These are the activations of a small neural network, seen along a few directions. Each row is one input.
In each table, some parts of the input vary, and every possible input appears once, in random order.
Descriptions start from the smaller parts, as in this example, which fits no table here: one of 4 places along a line, together with either a single point or one of 9 places along a line or (one of 2 separate values, together with one of 8 places around a ring).
Shared parts are said once, and a part with two or three values counts as separate values.
In the rows, 128 means zero.

Rows:
row 1: [139 176 124  98 119  93 106 152 103  42 119  68]
row 2: [150  97 110  97 187 138  77 212 164 131  57 142]
row 3: [126 118 159  68 125 188 138 159 129 107 185  51]
row 4: [124 178 118 205 130 100 121  76 107 143 149 179]
row 5: [ 94 102  97  80 124 166 132 184 116  69  60 124]
row 6: [145 111 131  48 119 149 120 151  76 107 164  64]
row 7: [ 89 103  96  77 122 144 131 198 115  79  62  99]
row 8: [166 152 107 154  84  79 134  68 196 159 124 126]
row 9: [209 169 130 123 172  98  50 168 151  94 114 109]
row 10: [ 74 103 106  95 131 166 135 199 142  81  80  88]
row 11: [116 195 100 202 155  93 136  90  81 144 158 188]
row 12: [130 173 133 119 123 123 111 154 127  38 130  62]
row 13: [ 84 117 124 192 148 136 153 107 112 172  85 204]
row 14: [ 85 105 141 178 137 123 160  96 148 177  81 186]
row 15: [144  94 163 139  96 110 137  79 147 188 176 156]
row 16: [ 83 129 105 185 173 128 170 118  82 173  96 216]
row 17: [161  88 138 109  89  97 137  82 167 199 168 136]
row 18: [134 106 144 173 127 126 136  86  82 184 183 178]
row 19: [127  99 160 157 115 115 136  72 116 192 177 161]
row 20: [124  89 123 133 107 109 165 104 204 182  70 160]
row 21: [127 192 145 121 120 153 123 162 149  51 132  54]
row 22: [131 161 129 203 118 100 129  61 147 148 143 154]
row 23: [147 183 119  97 106 121 106 140 102  36 116  87]
row 24: [133 104 147  61 125 166 128 155 103  99 181  61]
row 25: [140 149 133 182 111  85 134  60 177 145 140 144]
row 26: [ 65 109 122 105 141 180 139 201 167  86  90  76]
row 27: [207 113 148  55 157 137  68 175 125 159 168 115]
row 28: [152 103 130  48 123 160 125 137  78  94 166  85]
row 29: [132 123 126 179 146 128 146 102  50 186 189 187]
row 30: [104 100 134 157 111 128 158  92 178 176  79 181]
Q: What do these inputs look like to the network?
A: one of 3 separate values, together with either a single point or one of 4 places along a line or one of 5 places along a line
Q: Changing only the choice among 3 separate values turns row 7 into row 1. The same change can be made to row 10. Which row results?
A: row 12
Q: Change only the choice among 3 separate values in row 27. List by row number the other rows that result.
A: row 2, row 9
Q: Change only the place on the line of 5 in row 20. List by row number the other rows that result.
A: row 13, row 14, row 16, row 30

Rows:
row 31: [132 141 117  74 140 155 108 184 105  63 122  63]
row 32: [177 165 135 188  98  79 124  27 111 182 219 157]
row 33: [ 76  94 113 114 136 143 140 177 167 102  45 117]
row 34: [ 95 101 105 163 137 122 141 135 159 151  47 181]
row 35: [118 132 133 200 128 112 155  57 121 199 143 194]
row 36: [177 135 137 134 108 103 110  81 105 153 194 132]
row 37: [119 105 130  92 131 155 136 161 133 116 122 106]
row 38: [194 150 139 134 111  96 106  73 107 156 215 116]
row 39: [108 128 122  79 141 162 114 195 130  61  97  75]
row 40: [131 135 138 198 112 106 141  51 120 195 163 192]
row 41: [138 148 138  75 125 154  98 184 110  66 140  62]
row 42: [148 142 141 199 108  94 131  45 114 182 176 186]
row 43: [ 88 128 115 205 133 105 170  86 163 184  76 220]
row 44: [173 166 139  70 125 140  90 158 100  53 172  46]
row 45: [187 150 145  87 106 122 107 116 109 105 204  65]
row 46: [158 153 145  75 130 150  90 173 114  61 157  51]
row 47: [137 123 138  87 119 145 123 154 120 116 153  90]
row 48: [122 131 117  77 145 158 115 196 112  56 112  72]
row 49: [104 100 122  96 124 147 139 164 137 109 100 106]
row 50: [ 99 100 120 142 141 124 142 125 138 160  85 175]
row 51: [100 112 121 142 143 118 148 137 159 156  67 174]
row 52: [114 107 134 139 141 133 141 121 141 163 109 165]
row 53: [166 130 145  87 119 139 113 136 121 108 169  82]
row 54: [ 93 127 116 198 136 104 163  84 141 183  94 216]
row 55: [136 117 131 135 132 125 131 109 116 165 137 153]
row 56: [127 107 135 143 131 133 134 120 129 165 126 162]
row 57: [163 134 153  88 109 133 111 121 114 109 187  79]
row 58: [127 114 123  89 130 152 133 152 122 116 132  96]
row 59: [ 86 127 101  98 155 152 113 216 155  49  42  82]
row 60: [ 79 128 107 214 147  94 172  93 159 173  49 219]
row 61: [150 123 134 132 126 118 123 109 116 167 163 148]
row 62: [190 179 137  70 116 129  85 151  98  54 192  32]
row 63: [100 127 129 204 133 110 167  76 140 197 114 205]
row 64: [ 91 129 106  84 138 149 117 210 144  49  59  81]
row 65: [ 89  96 118 104 123 151 137 172 163 101  67 114]
row 66: [115 129 123 201 130 108 157  76 124 189 135 208]
row 67: [165 131 151 137 120 109 113  95 115 158 172 136]
row 68: [ 94 100 114  94 132 146 138 171 144 107  84 111]
row 69: [154 151 145 191 111  90 130  34 118 186 204 174]
row 70: [ 97 126 110  79 151 154 116 199 126  52  75  79]
Q: Changing only one part turns row 38 into row 62. The same change can be made to row 67. Which row results?
A: row 46
Q: Changing only one part turns row 51 into row 64. The same change can be made to row 61. Which row results?
A: row 41
Q: What do these inputs look like to the network?
A: one of 4 places along a line, together with one of 10 places along a line
Q: A walk changes only the place on the line of 4. It starts at row 59 and steps to row 33. List the rest of the walk in order.
A: row 34, row 60
Q: Change only the place on the line of 10 in row 45. List by row number the other rows that result.
A: row 33, row 37, row 47, row 49, row 53, row 57, row 58, row 65, row 68

Rows:
row 71: [124 136 130 162 130 115 134  98 116 143 133 154]
row 72: [145 125 139 146 120 120 135  98 122 164 162 140]
row 73: [124 120 128 149 128 123 139 103 116 161 143 157]
row 74: [160 130 141 132 111 115 125  89 128 158 177 128]
row 75: [107 111 121 151 127 126 147 116 130 160 114 166]
row 76: [157 147 138 146 116 109 119  86 127 139 167 125]
row 77: [ 99 100 118 149 133 127 148 127 157 156  80 164]
row 78: [110 130 122 162 131 118 141 113 128 145 107 166]
row 79: [130 123 130  10 139 180  87 243 123  16 112  16]
row 80: [138 144 118  18 139 170  87 238 116   4 108  11]
row 81: [ 96 123 117 159 137 117 144 128 154 144  77 166]
row 82: [147 147 133 153 126 116 129  97 119 147 156 142]
Q: Changing only one part turns row 78 into row 75. The same change can be made to row 81. Which row results?
A: row 77
Q: What do these inputs look like to the network?
A: one of 2 separate values, together with either a single point or one of 5 places along a line

Rows:
row 83: [125 137 118 121 152 140 126 166 113  98 108 140]
row 84: [118 167 114 134 132 129 108 153 112  98 102 103]
row 85: [136  88 143 112 126 128 141 110 162 185 107 147]
row 86: [106 140 122 178 126 126 154  87 109 150 120 190]
row 87: [ 96 103 125 182 133 121 157 102 119 176 135 174]
row 88: [123  74 136  61 112 151 137 169 162 123 109 102]
row 89: [132 171 115 114 122 121 114 155 151  36 100  84]
row 90: [112 182 116 200 121  90 141  76 150 117 121 157]
row 91: [125 127 127 101 132 154 129 174 107  70  96 105]
row 92: [188 146 143 115 125 101  95  82 113 147 228 126]
row 93: [111  95 142  98 128 159 125 158 138 153 113 114]
row 94: [126 180 124 180 143  95 113 119 152 109 114 126]
row 95: [117 175 125 146 143 115 101 123 140  68 106  97]
row 96: [188 146 164  86 121 122  96 115  97 124 215  79]
row 97: [122 164 103 184 118  92 142  98 127 141 117 175]
row 98: [113  75 137 162 107 115 162  84 157 200 123 156]
row 99: [112 109 105  84 141 170 123 175 120  91 111 103]
row 100: [120 106 114 136 140 114 129 126 117 140 112 175]
row 101: [134  92 132 114 134 122 148 138 148 174 116 162]
row 102: [185 137 147  69 113 145 108 136  99 105 220  30]
row 103: [138 134 114 148 149 116 140 135 115 136 107 164]
row 104: [104  87 143 166 111 125 162 104 139 196 130 172]
row 105: [106 163 113 105 130 148 122 171 118  60 114  79]
row 106: [109 108 123 109 146 146 117 152 112 113 109 141]
row 107: [182 135 142 151 103  95 123  42 100 170 228 141]
row 108: [125  77 143  96 118 149 123 130 150 162 100 106]
row 109: [119 164 114 161 134 102 116 121 114 119 107 144]
row 110: [113  99 138  72 124 191 131 181 142 122 117  93]
Q: What do these inputs look like to the network?
A: one of 4 places along a line, together with either a single point or one of 6 places along a line
Q: Changing only the place on the line of 4 turns row 92 into row 107. The same change can be made to row 94. Which row results?
A: row 90
Q: List by row number the other rows that have the place on the line of 4 in common with row 93.
A: row 83, row 84, row 95, row 96, row 106, row 108
Q: A walk changes only the place on the line of 4. It starts at row 86 and steps to row 103. List the rest of the walk in order.
A: row 83, row 91
